These are the activations of a small neural network, seen along a few directions. Each row is one input.
In each table, some parts of the input vary, and every possible input appears once, in random order.
A made-up example of a description, with smaller parts first: one of 3 separate values, together with either a single point or one of 9 places around a ring or (one of 6 places along a line, together with one of 8 places around a ring).
Shared parts are said once, and a part with two or three values counts as separate values.
In the rows, 128 means zero.

Other details of the inputs shift rows strongly along two fixed directions, in all tables alike. That doesn't count.

Rows:
R1: [ 84  75  98 117 162 118 167 167 155 106 145 134 134 149 162]
R2: [142 121  99 109 136 140 122 242 158 132 118 203 171 212 140]
R3: [108 110 100 120 115 158 134 127 138 109 127 111 133 140 158]
R4: [181 152 119 128 111 106 120 121 135 126 110 107 145 111 132]
R5: [146 163 179 142  95 154  85  59  55 159 140 116 122 113  89]
R6: [110 159 184 135  71 158 118  58  37 124  89 110  85  78 111]
R7: [ 32 114 151 128  96 189 148  88  73 102 107 121  75 121 143]
R8: [ 51 106 120 136 152 163 162 132 114 109 148 145 108 142 142]
R9: [180 133 140 157 172 102  91 160 134 153 144 129 154 101 103]
R10: [167 130 115 144 124 112 106 140 127 139 154 109 166 124 126]
R11: [179 157 103 152 164  81 130 185 188 146 140 136 142 110 105]
R12: [ 44  78 126 103 101 176 160 105 125 103 145 125 106 163 159]
R13: [140 123 144 138 130 143 102 106  93 122 122 119 127 108 132]
R14: [106  98 112 115 153 146 134 140 171 122 144 140 117 153 141]
R15: [158 145 128 147 175  84 124 148 131 149 140 144 150 108 102]
R16: [195 157 129 132 102 108  96 107 118 137 107  99 158 100 117]
R17: [161 147 147 145 151  95 105 141 122 148 120 128 140  91 102]
R18: [146 147 110 153 151 112 114 166 160 145 144 127 136 120 111]
R19: [100  99 117  93 122 137 150 118 160 113 114 128 120 148 152]
R20: [161 105 119  95 159 121 112 240 180 148 128 210 172 222 128]
R21: [172 130 142 119 124 107 125 116 115 121 102 111 135 102 137]
R22: [ 73 129 109 124  98 173 141 103 116 103 118 118  94 134 152]
R23: [177 154 153 137 136  96 109 130 148 155 127 131 125 109  93]
R24: [166 128 135 130 137 116  99 117 143 143 131 125 129 127 113]
R25: [115 156 156 122 109 135 138  88 100 139 130 134  99 125 105]
R26: [ 66 118 122 112  60 195 146  71  84  95  98  99  98 133 163]
R27: [204 133 152 116 135 117  77 209  98 160 103 192 186 171 119]
R28: [180 133 126 136 166  84 110 146 144 136 121 131 149 102 120]
R29: [138 156  98 146 168  96 143 170 170 144 154 143 146 130 108]
R30: [168 155 131 149 112 138  87 108 108 134 130 108 141 110 118]
R31: [161 168 160 138  45 132 112  61  52 131 109  90 126  90 116]
R32: [133 150 130 156 120 144 103 131 121 136 139 116 130 115 110]
R33: [173 116 131 127 146 107 105 131 122 129 117 111 154 115 138]
R34: [133 142 153 130 123 121 113 114 135 144 120 129 117 118  98]
R35: [148 195 160 154  69 143 115  60  46 142 114 111 109  91  93]
R36: [120 131 158 136 112 155 100 101 110 144 135 124 113 123 107]
R37: [ 50  93 129 108 103 151 172 106  99  93 115 123 107 131 160]
R38: [206 133 132 113 142  81 114 135 169 145 122 122 150 122 123]
R39: [172 121 130 120 141 101 116 128 126 128 106 115 153 106 132]
R40: [175 121 145 128 118 104 102 112 121 152 141 110 149 129 113]
R41: [165 155 145 138 147  96 111 119 133 160 142 138 140 122  85]
R42: [138 146 166 137 104 142  93  93 101 152 125 117 110 113  98]
R43: [181 122 128 130 150  71 132 152 136 135 134 124 156 106 129]
R44: [ 65  96  85 120 122 144 172 148 152 104 145 124 124 156 164]
R45: [161 155 114 140 126 109 112 127 140 130 120 120 139 111 117]
R46: [ 49  84 122  93 100 181 162  96 135  94 113 119  90 164 169]
R47: [175 118 126 118 148  76 122 149 168 148 146 126 161 133 114]
R48: [ 94 142 112 125 102 148 157 112 130 101 111 126  96 126 146]
R49: [ 36  96 104  90 130 156 191 129 177  88 123 149  70 163 168]
R50: [131  99 105 109 159  83 164 170 199 125 152 141 137 153 142]
R51: [ 57 137 157 133 100 177 140  70  43 118 119 123  89 119 128]
R52: [187 127 115 126 175  75 112 159 198 147 137 141 149 130 112]
R53: [115 109 121 130 151 131 131 134 131 114 122 130 119 124 145]
R54: [126 127 181 132  60 165  96  49  14 126 115  89 127  94 127]
R55: [ 80 123 116 130 160 123 180 145 137 112 136 153 103 132 136]
R56: [ 68 137 101 141 131 155 159 130 125 120 146 136 109 146 132]
R57: [ 63 123  89 143 158 151 165 161 159 115 166 146 121 159 141]
R58: [103  78  99 104 160 137 147 160 194 112 145 134 135 170 159]
R59: [147 157 164 140 114 134 100  80  82 159 137 124 121 121  90]
R60: [ 81 104  81 119 135 116 174 164 175 108 142 132 136 149 156]
R61: [168 179 147 153  99 120  92 107  99 150 114 109 133  86  89]
R62: [ 30  92 104 104 137 157 198 135 147  76 111 146  73 142 179]
R63: [124  75  90 119 189 115 146 187 189 105 144 135 153 150 166]
Description of these inputs: one of 3 separate values, together with either a single point or (one of 4 places along a line, together with one of 5 places along a line).
Question: The inputs of R25 and R35 match in every part but the choice among 3 separate values. If R46 is changed in the same way as R25 into R35, which row does it become?
Answer: R26
Question: The inputs of R3 and R63 match in every part but the choice among 3 separate values. If R22 is changed in the same way as R3 into R63, which row does it become?
Answer: R53
Question: Start at R32 and move only the place on the line of 4, one step at a time. The first step leads to R18. Which rows follow, in order?
Answer: R61, R11
Question: Which other rows does R43 become when the choice among 3 separate values takes its other values? List them by row number.
Answer: R31, R50
Question: Which other rows does R60 become when the place on the line of 5 takes its other values? List them by row number.
Answer: R16, R29, R45, R61

Rows:
R64: [ 77 127 135 126 134 142 149 123 133 128 136 145 100 139 119]
R65: [175 155 128 137 115 104 112 107 125 133 117 102 139  94 120]
R66: [159 179 147 151 112 124 105 113  96 149 126 128 128 103  96]
R67: [167 136 139 141 118 114 104  90  95 133 126  89 140  89 122]
R68: [ 91 110 155  98  84 171 128  99  89 118 101 136 107 150 140]
R69: [167 152 151 124  82 139  98 113  83 136 101 126 146 130 118]
R70: [ 99 109  95 129 136 127 162 137 158 103 135 111 124 127 158]
R71: [157 152 141 158 144 119 102 126 109 151 145 123 140 109 102]
R72: [ 74  71 103 101 161 142 164 182 174 107 140 161 125 181 167]
R73: [110 137 150 141 129 139 121 103 100 137 136 130 116 117 107]
R74: [ 65  88 115 111 138 143 169 112 145  97 133 117 101 129 161]
R75: [135 111 120 116 149 101 142 124 163 125 133 117 125 119 134]
R76: [192 115  98 118 188  71 121 221 215 146 139 165 170 163 128]
R77: [ 72 147 137 142  90 174 136  95  77 117 124 122  97 117 125]
R78: [170 159 128 145 157  96 115 152 153 155 140 147 134 122  93]
R79: [151 122 104 121 155  92 146 146 186 125 134 122 131 125 133]
R80: [ 65  95 122 109 106 177 144 126 102 104 120 139 119 162 159]
R81: [178 142 136 134 106 129  87 134 101 140 119 125 162 128 121]
Question: What is each input in this table made of?
Answer: one of 3 separate values, together with one of 6 places around a ring
Question: The inputs of R65 and R69 match in every part but the choice among 3 separate values. If R74 is changed in the same way as R65 into R69, which row does it become?
Answer: R72
Question: Which other rows does R70 become when the choice among 3 separate values takes its other values? List them by row number.
Answer: R77, R81
Question: Start at R77 and move only the place on the ring of 6, one step at a time. The first step leads to R66. Which rows follow, in order?
Answer: R78, R64, R73, R71

Rows:
R82: [198 183 119 158 149  75 111 165 148 156 140 135 156 104  86]
R83: [ 46  92 139 102  65 187 157  51  75  88 108  91  85 127 172]
R84: [ 42  58  52  92 175 126 209 181 244  85 150 137 110 172 188]
R85: [202 141 127 147 193  66 101 158 181 161 154 138 157 120  94]
R86: [198 164 100 161 180  72 110 187 188 158 151 139 158 116  97]
R87: [ 58 109 156  96  75 193 138 114  82 112  97 162  98 180 144]
R88: [149 187 192 136  63 151  93  40  39 146  97 104  92  83  88]
R89: [ 36 108 161 117  90 184 149  62  68 111 123 123  79 127 143]
R90: [204 113 133 137 150  89  86 127 116 137 127  96 177  98 132]
R91: [188 162 131 159 147 102  92 133 138 161 151 122 153 106  90]
R92: [ 23 101 138 133  95 204 149  89  58  99 125 118  94 130 152]
R93: [149 161 172 153  90 152  87  65  43 147 131  96 128  97  99]
R94: [184 145 180 105  36 164  73  70  42 130  77 114 144 127 126]
R95: [ 19  49  86 109 205 138 193 198 195  92 165 165 112 171 172]
R96: [218 142 104 134 152  55 113 158 188 145 127 111 159 106 119]
R97: [219 155 108 135 150  60 118 153 175 141 121 120 166 102 122]
R98: [ 34  99  72 110 183 127 217 193 217 100 138 176  92 170 156]
R99: [135 138 132 120 106 157 108 158 107 136 120 158 144 167 124]
Question: What is each input in this table made of?
Answer: one of 3 separate values, together with either a single point or one of 5 places along a line
Question: Which other rows does R91 become when the place on the line of 5 takes its other values? List them by row number.
Answer: R82, R86, R92, R93
